Each row below holds a small network's activations on one record, seen along a few directions.
Each row is followed by the record's values for the fields GUB, KAG, GABID, VUPE, ZERIN, DUPOZ.
Not every record has every field; a missing one is written missing.
The largest differences between rows may come from other fields.
Strong random noise was added to every row along 4 fixed directions; ignore it. To show where, here is one row again and again, with new noise each time:
[ 273  274  -48 -121   25   75  -94 -322   21  273 -123   -2   18  136
 -192    5 -173 -261  137   51  182 -220  348  302    6]
[ -22   98 -164   97  116 -147 -217   91  184  453 -247  204   78 -299
 -214 -235   82 -192 -135  151   76  -40  268  643  155]
[ 245  -44  384  -59 -256  248 -141  -46   53  646 -375 -358  213   47
  -30    5 -538 -215  192 -267  181   49 -153  110   -2]
[   9  284  -75 -112 -223  174  299  -55   53 -215 -208   11 -156  101
  128  368  115 -224  499 -203  -11 -209 -136  -83 -109]
[-165  173 -365  110    8 -105   69  189  250  -58 -304  342 -109 -299
  -58    0  357 -247    3   87 -116 -147   65  538  107]
[ 149  151 -199   26    3   23  -99  -99  192  188 -313  139    8  -79
 -190  -88  -64 -334 -105   96    9 -192  221  587  111]

[ -54   45  -82  -24 -306  194  390  105  202 -511 -259    4 -211   51
   39  234   92 -200  160  -82 -178   21 -323   -4 -134] => GUB=neni, KAG=fata, GABID=dok, VUPE=tati, ZERIN=nabus, DUPOZ=sek
[-235  105 -144  -39  -55    3  170  -47  106 -330  104  111  -39   -7
  -76  -80  152   12   35   99  -32   47  117  123 -199] => GUB=neni, KAG=lasa, GABID=dok, VUPE=vove, ZERIN=nabus, DUPOZ=kan
[-522  -55 -263  121  210 -355   75  582  156 -440  -10  319 -114 -484
  237  135  627  185 -196  -29 -363   44 -141   81  221] => GUB=missing, KAG=fata, GABID=zan, VUPE=missing, ZERIN=zetu, DUPOZ=togov
[ 236  142  -61 -133  118 -213  -54 -152 -373  319   81  -53  -79  322
  160  118  139   69  387  -39  193 -149  207 -198  172] => GUB=buluz, KAG=menod, GABID=dok, VUPE=missing, ZERIN=zetu, DUPOZ=togov
[ 156  200   70 -167   97  -24   20 -300 -108  131  225  -13   25  160
 -225 -117  -11   60  131  148  263   55  427  -34 -178] => GUB=neni, KAG=lasa, GABID=dok, VUPE=tati, ZERIN=nabus, DUPOZ=sek
[  79  -56   96   16  -72   95  221   11 -133 -374   51  -77  -96  133
  253  278   -1   45  107 -298  -60  -35 -257 -234  -43] => GUB=buluz, KAG=lasa, GABID=zan, VUPE=missing, ZERIN=zetu, DUPOZ=giga
[ 309  291   77 -309   85  132   83 -345 -202  138  189 -118 -101  506
  -42  157  -32  -31  381  -76  228 -129  168 -365  -35] => GUB=missing, KAG=missing, GABID=zan, VUPE=missing, ZERIN=missing, DUPOZ=missing
[ 133  -47  128  -18  -35   45  216  -12 -161  -58   32 -114 -124  191
  216  329   -7   38  345 -329   68  -11 -210 -323   39] => GUB=buluz, KAG=menod, GABID=dok, VUPE=missing, ZERIN=zetu, DUPOZ=giga
[ 299   33 -142  -40   39  180  -35 -243  156  -17 -106   49  -54  199
 -234 -186 -220 -263 -326  130  -44 -134  123  381  128] => GUB=missing, KAG=missing, GABID=zan, VUPE=missing, ZERIN=missing, DUPOZ=missing
[ 162  -80 -171   15   96   69  -98 -229  129 -106  -82   59    4  103
 -209 -188 -178 -122 -369  150  -77  -36  262  354  -52] => GUB=neni, KAG=lasa, GABID=dok, VUPE=nid, ZERIN=nabus, DUPOZ=fesad
[ 303  234  211 -137 -271  287  132 -593 -129   80   42 -214  -53  279
 -268 -163 -502  -91  145  176  218 -127  224   30 -255] => GUB=neni, KAG=menod, GABID=zan, VUPE=kop, ZERIN=nabus, DUPOZ=fisu
[  40   91 -196  -45  -28  -90  133   77   63 -246 -138  105 -118  182
  183  377  391 -136  143   33  -71 -212 -160 -185   42] => GUB=dese, KAG=fata, GABID=zan, VUPE=missing, ZERIN=dorez, DUPOZ=zoru
[-177 -493  467  207 -273   41 -134  558  215  693 -398 -258  331 -448
  -12 -363 -287   89 -214 -199   23  578 -458  199    7] => GUB=neni, KAG=lasa, GABID=dok, VUPE=tati, ZERIN=nabus, DUPOZ=sek
[-320    3  212  -19   22  -81   56  367  -64  411   98  -50   22 -156
  125  -53  296  241  349 -136  139  323 -280 -339    3] => GUB=missing, KAG=missing, GABID=zan, VUPE=missing, ZERIN=missing, DUPOZ=missing
[-268 -134  249  109   19 -106 -265  220  -74  473  198   -5  194 -397
 -117 -283  -46  257   30   23  105  298   38 -126   47] => GUB=missing, KAG=menod, GABID=zan, VUPE=vove, ZERIN=nabus, DUPOZ=togov
[ 272 -465  473  -24 -287  336 -266   81   86  868 -489 -478  212   28
  -33  -95 -771 -159   33 -284  155  350 -334    8   32] => GUB=neni, KAG=menod, GABID=zan, VUPE=nid, ZERIN=nabus, DUPOZ=fesad
[-480  411 -191 -163  303 -457  152    3 -236 -123  678  219  -86  -81
  185  155  880  370  406  160  351 -144  445 -525 -211] => GUB=dese, KAG=lasa, GABID=zan, VUPE=missing, ZERIN=dorez, DUPOZ=zoru
[  27  -16  298  -37 -250  299   79  -82   37   24   83 -244   10  123
  -29 -114 -343   16   37 -130   12  102 -308 -176 -148] => GUB=missing, KAG=missing, GABID=zan, VUPE=missing, ZERIN=missing, DUPOZ=missing
[ 306  502 -404 -242  170   46   55 -683  -32 -196  139  271 -216  293
 -428  -87   63 -297  129  470  203 -271  673  289  -87] => GUB=neni, KAG=menod, GABID=zan, VUPE=tati, ZERIN=nabus, DUPOZ=sek
[-194 -238   92  211   11 -103   43  384  -23  -75  -29   43   20 -282
  211   -6  156  159 -147 -207 -102  185 -323   52   71] => GUB=buluz, KAG=lasa, GABID=zan, VUPE=missing, ZERIN=zetu, DUPOZ=giga
[ 108  259 -151  -64  518 -424 -245 -199 -259  226  322  284  -62   96
 -145  -28  314   82  -88  247  169  -86  586  177  146] => GUB=buluz, KAG=fata, GABID=zan, VUPE=missing, ZERIN=zetu, DUPOZ=giga
[-106   54 -209   -2  318 -257 -222  -10   81  290   92  232  100 -132
 -278 -374  117   47 -285  251  138   72  526  459    2] => GUB=neni, KAG=lasa, GABID=dok, VUPE=vove, ZERIN=nabus, DUPOZ=kan
[-579  127 -215   96  221 -429  143  372 -121   52  178  378 -163 -382
  150   36  759  211  400   -1   61   78  -11  -63  105] => GUB=buluz, KAG=menod, GABID=dok, VUPE=missing, ZERIN=zetu, DUPOZ=togov
[-302  373 -292  -13  154 -123  232   -1  -11 -335  367  291 -253  -36
  -42  -70  530   93  180  216   -2  -37  135 -123 -112] => GUB=missing, KAG=missing, GABID=zan, VUPE=missing, ZERIN=missing, DUPOZ=missing
[ -22  -72  213  129   -7  -47 -125   14    0   89  215 -106  198  -50
  -45 -277 -241  102 -273  193  126   21   69 -107 -192] => GUB=dese, KAG=lasa, GABID=zan, VUPE=missing, ZERIN=dorez, DUPOZ=zoru
[  77 -167  338  -60  -91  121   25   82  -91  102    0 -233  153  102
  186  120 -215   76   59 -235  154   34 -286 -266  -42] => GUB=dese, KAG=lasa, GABID=zan, VUPE=missing, ZERIN=dorez, DUPOZ=gezal
[ 208 -160  539 -212 -348  482   74 -274 -122  121 -139 -670  157  457
  142  178 -722   -5  292 -434  108  134 -353 -554 -318] => GUB=neni, KAG=lasa, GABID=dok, VUPE=nid, ZERIN=nabus, DUPOZ=fesad
[-506 -320  202  220 -104 -129  152  710   34 -446  181  -57  130 -523
  449  166  274  577  -84 -404 -421  261 -657 -461  -82] => GUB=missing, KAG=lasa, GABID=zan, VUPE=missing, ZERIN=dorez, DUPOZ=togov
[-130 -122  512  -95 -254  235   46  166  -26  438   39 -399  153   47
  141  -42 -289  155  314 -327  164  318 -449 -382  -79] => GUB=missing, KAG=missing, GABID=zan, VUPE=missing, ZERIN=missing, DUPOZ=missing
[-243   97 -315   38  331 -241  -17  -58   74 -285  336  375  -79 -116
  -47 -103  473  175 -138  317    0  -99  434  172  -37] => GUB=dese, KAG=lasa, GABID=zan, VUPE=missing, ZERIN=dorez, DUPOZ=mafuf
[-395 -134  238   37    6  -67  -27  270   -3  391   91  -45   56 -268
  130  -18  192  253  344  -24  166  293 -190 -296  -58] => GUB=dese, KAG=menod, GABID=dok, VUPE=missing, ZERIN=dorez, DUPOZ=mafuf
[ 225   36 -119  -73 -260  281  209  -61  188 -162 -379  -15 -143  109
  -54  194 -126 -369  198  -62  -66  -39 -196  130  -30] => GUB=neni, KAG=menod, GABID=zan, VUPE=tati, ZERIN=nabus, DUPOZ=sek
[ 305  572 -104 -238  258  -30   76 -749 -285 -216  473  131 -162  394
 -379  -93  126   17  146  413  340 -291  891   59 -248] => GUB=neni, KAG=lasa, GABID=dok, VUPE=kop, ZERIN=nabus, DUPOZ=fisu
[-193 -159   13  232  -32 -134   26  508  205  209 -299  122  -36 -412
  -54 -114  270  -19 -159   36  -83  233 -153  420  109] => GUB=neni, KAG=fata, GABID=dok, VUPE=kop, ZERIN=nabus, DUPOZ=fisu
[  74  297 -408  -10  171  -96  165  -81   42 -183  -30  361 -266  -74
 -162  112  483 -198  228  236    5 -194  324  312   33] => GUB=neni, KAG=menod, GABID=zan, VUPE=kop, ZERIN=nabus, DUPOZ=fisu
[  79   -1 -107   -8  199 -289  -32   66 -213  307  -35  117  -76   70
   98   74  229  112  246  -76  130  -75   86  -22  250] => GUB=buluz, KAG=menod, GABID=dok, VUPE=missing, ZERIN=zetu, DUPOZ=togov
[-379  -84 -192  229  -39  -91  177  357  174 -504  -93  279 -162 -320
  126   45  330  -50 -264   18 -331   55 -313  341   82] => GUB=buluz, KAG=fata, GABID=zan, VUPE=missing, ZERIN=zetu, DUPOZ=giga
[ -98   -4  256   -3   -2    5  -54  -14 -194  388   55 -128   77  -27
   38  -13  -66   29  295 -117  182  143  -94 -140   13] => GUB=buluz, KAG=menod, GABID=dok, VUPE=missing, ZERIN=zetu, DUPOZ=togov
[ -25  180  -38  190  161 -138 -233 -143 -161  207  359  106    8 -114
 -148 -316  -61  -34 -141  309   92   25  382  213  -79] => GUB=missing, KAG=menod, GABID=dok, VUPE=missing, ZERIN=zetu, DUPOZ=giga
[ -27 -212 -304  135  -99    5 -143  293  312  269 -647  207  -11 -283
 -139 -218   31 -355 -271  114 -152  140 -181  627  224] => GUB=neni, KAG=menod, GABID=zan, VUPE=vove, ZERIN=nabus, DUPOZ=kan
[  -3   38 -133   65 -270  239   -4 -388  175 -371   49   14 -175   63
 -254 -207 -362 -131 -142  182 -114  -79   54  156 -304] => GUB=neni, KAG=menod, GABID=zan, VUPE=nid, ZERIN=nabus, DUPOZ=fesad
[ 262 -277   87  177 -139  212 -216   82   -2  211 -119 -273  281  -27
   -8 -163 -697   69 -482  -88 -212  -34 -103   47  151] => GUB=missing, KAG=menod, GABID=zan, VUPE=kop, ZERIN=nabus, DUPOZ=togov
[-151  100 -118  -17  315 -304 -172   30  -63  414  189  244   55 -172
 -114 -137  414   83  158  351  257   26  316   26   83] => GUB=dese, KAG=menod, GABID=dok, VUPE=missing, ZERIN=dorez, DUPOZ=zoru
[-368 -260  285   40 -218 -140  132  655 -168  465 -105 -191   93 -230
  442  143  293  273  525 -229  148  261 -640 -538   41] => GUB=dese, KAG=menod, GABID=dok, VUPE=missing, ZERIN=dorez, DUPOZ=gezal
[ -18  249 -394  -87  229  -76  224 -232   54 -652  220  326 -318  177
   19  272  477  -39   99  236  -70 -308  301  -70  -77] => GUB=dese, KAG=fata, GABID=zan, VUPE=missing, ZERIN=dorez, DUPOZ=mafuf
[-203 -150  164   31  -99   64  -42  307    9  191 -161  -65   97 -205
  157  114   33   24  208 -256  -45  160 -259 -226  157] => GUB=missing, KAG=menod, GABID=zan, VUPE=nid, ZERIN=nabus, DUPOZ=togov

Here are new rows. What are their fields?
[ 158 -150  -35   15 -115  204  175    4   70 -765  -45 -122   32   83
  228  271 -204   62 -319 -259 -457 -189 -313 -146   -7] => GUB=missing, KAG=lasa, GABID=zan, VUPE=missing, ZERIN=dorez, DUPOZ=togov
[  55 -307  219  -21 -203  202   92   61   22  208 -200 -224   40   94
  203  197 -260   50  161 -192   16   72 -317 -298  -31] => GUB=dese, KAG=menod, GABID=dok, VUPE=missing, ZERIN=dorez, DUPOZ=mafuf
[  -7  192  110 -128 -210  188  157 -117   61  -58  -92 -177  -49  171
  -79  125 -136 -113  301  -37  122   71 -108  -88 -164] => GUB=neni, KAG=fata, GABID=dok, VUPE=tati, ZERIN=nabus, DUPOZ=sek
[-135   49  272  -86   16  -94   47   89 -117  357  195  -85   95  -90
  -45  -96  126  257  320  -29  277  317   99 -261 -193] => GUB=neni, KAG=lasa, GABID=dok, VUPE=tati, ZERIN=nabus, DUPOZ=sek
[-266   45 -224  143  194 -163  -83  160  184   70  115  316  -49 -311
 -221 -407  302   44 -319  297  -44  109  122  428  105] => GUB=missing, KAG=missing, GABID=zan, VUPE=missing, ZERIN=missing, DUPOZ=missing
[ 149  -29  523 -196  187 -175 -323  -17 -430  828  351 -333  301  147
   89  -68 -112  319  240  -53  516  184  133 -493  -61] => GUB=dese, KAG=lasa, GABID=zan, VUPE=missing, ZERIN=dorez, DUPOZ=gezal
[ -32   91  -32   22   87  -41  -16 -144   74 -158  180  106   -9    9
 -153  -74   62  -14 -162  302   70 -103  145   93  -78] => GUB=dese, KAG=fata, GABID=zan, VUPE=missing, ZERIN=dorez, DUPOZ=zoru
[-200   33  -38   60 -327  121  183   29  190  -75 -172   87  -76 -248
 -159 -204  -68 -125   66  136  -64  139 -212  177 -165] => GUB=neni, KAG=menod, GABID=zan, VUPE=tati, ZERIN=nabus, DUPOZ=sek
[ 301  342 -257  -98  -86  129  173 -506  -32 -151 -149  118 -211  244
 -256 -149 -109 -304   -1  382   68 -295  399  359  -45] => GUB=neni, KAG=menod, GABID=zan, VUPE=kop, ZERIN=nabus, DUPOZ=fisu
[ -53   84   88  -90  167  -81 -104  -35  -13  352  351   17   54    8
 -128 -226   32  172   79   81  225  126  250   39   34] => GUB=missing, KAG=missing, GABID=zan, VUPE=missing, ZERIN=missing, DUPOZ=missing
[  71 -170   81   85  -64  -65 -108  146 -146  413 -211 -130   53    3
  129 -102 -119  -24   34  -69   35   70 -166  107  213] => GUB=buluz, KAG=menod, GABID=dok, VUPE=missing, ZERIN=zetu, DUPOZ=togov
[ -53   -7 -227   84 -126  169  100   29  128 -518 -166  170 -123  -84
   10  122   73 -200  -71   -9 -289 -144 -112   41  121] => GUB=missing, KAG=menod, GABID=zan, VUPE=nid, ZERIN=nabus, DUPOZ=togov
[ 205  184  -29 -212  -77  109   75 -104 -245 -160  -26  -93 -104  346
  249  496  172 -109  566 -270  -26 -176   -2 -632   97] => GUB=missing, KAG=menod, GABID=zan, VUPE=nid, ZERIN=nabus, DUPOZ=togov
[  -6  -78 -214   51 -254  154  240  307  222 -226 -446   22 -145   70
  204  119  176 -284  -48 -189 -338  -41 -530   76  168] => GUB=missing, KAG=missing, GABID=zan, VUPE=missing, ZERIN=missing, DUPOZ=missing
[-107 -158   98  160  -49   15  -95   28  -35  181    5  -13   23 -206
 -132 -264 -179  -29 -151   65    2   98 -106  280   44] => GUB=buluz, KAG=menod, GABID=dok, VUPE=missing, ZERIN=zetu, DUPOZ=togov
[ 476  159 -201  -93  267   48 -242 -465 -240   55  287  -44  125  317
 -200  -59 -384  100 -287  203   23 -329  616    6  136] => GUB=missing, KAG=menod, GABID=zan, VUPE=kop, ZERIN=nabus, DUPOZ=togov
[ 302  228  101 -218  178 -141 -213 -319 -263  808  -15  -21   26  135
 -259 -192  -13  -36  332  223  428   -5  519  108   71] => GUB=neni, KAG=menod, GABID=zan, VUPE=kop, ZERIN=nabus, DUPOZ=fisu
[ 150 -254 -116   47    1  102  -20   95  170 -172 -383   30    8   98
  167  119  -36 -141 -278  -78 -224 -147 -192  110  106] => GUB=dese, KAG=lasa, GABID=zan, VUPE=missing, ZERIN=dorez, DUPOZ=mafuf
[-419 -301   82  256  345 -432 -511  485  157  868   22  129  213 -644
 -295 -644  176  289 -397  284  178  550  232  519  111] => GUB=neni, KAG=fata, GABID=dok, VUPE=nid, ZERIN=nabus, DUPOZ=fesad
[-148  242 -340  -71  176 -134  203  127   23 -202   78  328 -244   39
   38   98  593   -3  191   60  -54  -88   34  -41   94] => GUB=missing, KAG=missing, GABID=zan, VUPE=missing, ZERIN=missing, DUPOZ=missing
[-237 -178 -177  192 -527  269  423  406  376 -348 -825   97 -180 -315
  172   75  103 -413   -8 -126 -405   19 -736  408  103] => GUB=neni, KAG=menod, GABID=zan, VUPE=kop, ZERIN=nabus, DUPOZ=fisu
[ 118  353  128 -175  -90  138  344 -160 -178 -223  148 -122 -233  306
   60  472  192   25  660 -120  157  -74    9 -431 -229] => GUB=neni, KAG=fata, GABID=dok, VUPE=kop, ZERIN=nabus, DUPOZ=fisu
[-220  -66  186   13  314 -268 -292  124  -97  763  265   53  131 -273
  -91 -207  223  292  219  199  362  267  265 -126   29] => GUB=dese, KAG=menod, GABID=dok, VUPE=missing, ZERIN=dorez, DUPOZ=mafuf
